A small network was trained on invented records. Each row is its activation on one of them, seen along a few directions.
Here are examples, each followed by its value of one field, F.
Other fields move the rows too, some of them a lot.
In the rows, zero is written as 500.
Strong random noise was added to every row along 3 fixed directions; ignore it. To show where, here is one row again and again, with new noise each time:
[472 586 397 539 456 466 546 367 404 512 454 542 544 634 500 448 550 447
 607 464 513]
[465 611 369 541 424 471 550 354 379 499 442 554 545 657 485 430 565 437
 612 441 519]
[532 428 646 568 696 401 523 425 515 661 519 477 536 513 623 610 471 487
 719 701 435]
[378 533 259 575 419 544 481 427 582 318 478 552 507 522 394 389 339 605
 411 345 598]
[500 409 492 480 616 483 507 484 648 503 553 448 547 437 549 502 400 571
 384 498 524]

[504 244 721 586 819 415 464 548 800 583 603 413 494 289 619 610 232 692
 548 710 451] | f6
[607 432 570 324 473 481 484 554 545 562 612 398 546 441 563 433 622 487
 276 399 486] | f3
[494 436 457 485 547 579 483 578 599 440 479 505 479 399 470 554 353 583
 358 512 532] | f11
[386 679 232 591 183 529 472 381 319 338 431 626 466 679 336 309 546 478
 604 276 561] | f3
[383 534 404 675 426 495 420 442 507 377 492 585 444 523 408 482 358 595
 666 500 540] | f5
[606 458 683 513 520 486 409 592 431 598 539 521 451 461 530 674 516 481
 671 723 460] | f9
[469 537 353 522 514 634 452 529 518 393 459 590 495 528 397 609 358 517
 451 540 637] | f10
[510 625 425 443 452 428 671 336 362 574 416 493 586 678 562 355 728 356
 529 368 443] | f7
[433 511 397 522 623 520 617 406 553 495 414 515 576 576 524 471 432 499
 467 479 543] | f12
[491 409 627 528 703 472 525 515 619 561 511 468 513 445 578 583 421 547
 527 630 483] | f12
[344 532 276 636 524 655 488 487 565 317 373 625 476 521 355 554 199 577
 511 496 636] | f8
[579 561 381 395 441 575 563 480 387 519 437 541 578 614 491 527 568 404
 406 464 561] | f9
[495 566 628 544 332 377 450 523 401 511 552 455 414 475 473 374 668 480
 612 442 379] | f14
[469 426 607 660 681 406 516 422 547 597 487 516 503 506 568 568 381 557
 790 688 444] | f6
[546 742 397 476 230 581 444 496 177 461 442 634 461 699 381 551 728 316
 634 495 585] | f10
[444 495 528 654 499 451 429 466 482 485 521 546 451 506 481 548 438 544
 729 599 484] | f5
[474 490 546 520 529 448 522 438 488 556 487 470 485 499 544 470 527 489
 610 505 405] | f13
[423 446 568 609 485 462 422 518 549 461 534 492 406 411 485 492 424 582
 640 525 424] | f13
[530 435 588 480 642 577 471 603 560 533 498 500 493 425 522 677 399 497
 471 655 542] | f8
[535 430 538 497 719 511 619 455 513 637 414 503 563 518 605 632 417 460
 559 652 463] | f11
[295 488 268 642 470 514 543 422 659 299 445 519 487 462 384 311 239 652
 399 296 529] | f14
[445 546 520 614 494 409 552 397 448 520 454 520 481 562 520 434 542 483
 713 509 427] | f7

Here are new rows. What is F for each?
[575 566 557 395 437 573 454 607 399 520 500 508 481 503 480 587 620 401
 437 540 541] | f8
[367 401 520 656 605 532 399 577 724 352 522 530 413 356 429 552 212 704
 516 582 549] | f12
[616 446 667 384 438 444 423 584 478 590 631 416 484 434 555 481 670 472
 443 496 445] | f3
[550 433 655 428 552 432 514 515 520 610 561 404 497 435 606 494 610 471
 496 510 387] | f13
[524 525 427 503 427 569 439 545 462 443 473 567 482 515 420 560 440 517
 496 530 558] | f9
[549 573 360 397 499 625 546 497 435 485 450 552 571 599 466 580 529 400
 357 487 627] | f10
[623 429 606 314 474 462 472 571 537 578 624 385 529 429 568 442 655 475
 288 428 472] | f3
[564 625 416 363 241 493 499 472 306 505 525 497 526 627 467 344 784 370
 415 296 506] | f3
[396 461 477 619 513 463 478 481 636 393 506 497 447 419 461 418 359 636
 531 456 478] | f7
[416 460 487 556 495 447 504 513 613 431 528 441 468 406 464 374 415 589
 422 401 449] | f14
[582 592 534 415 586 534 606 448 322 666 390 526 579 652 572 614 646 298
 594 614 499] | f8
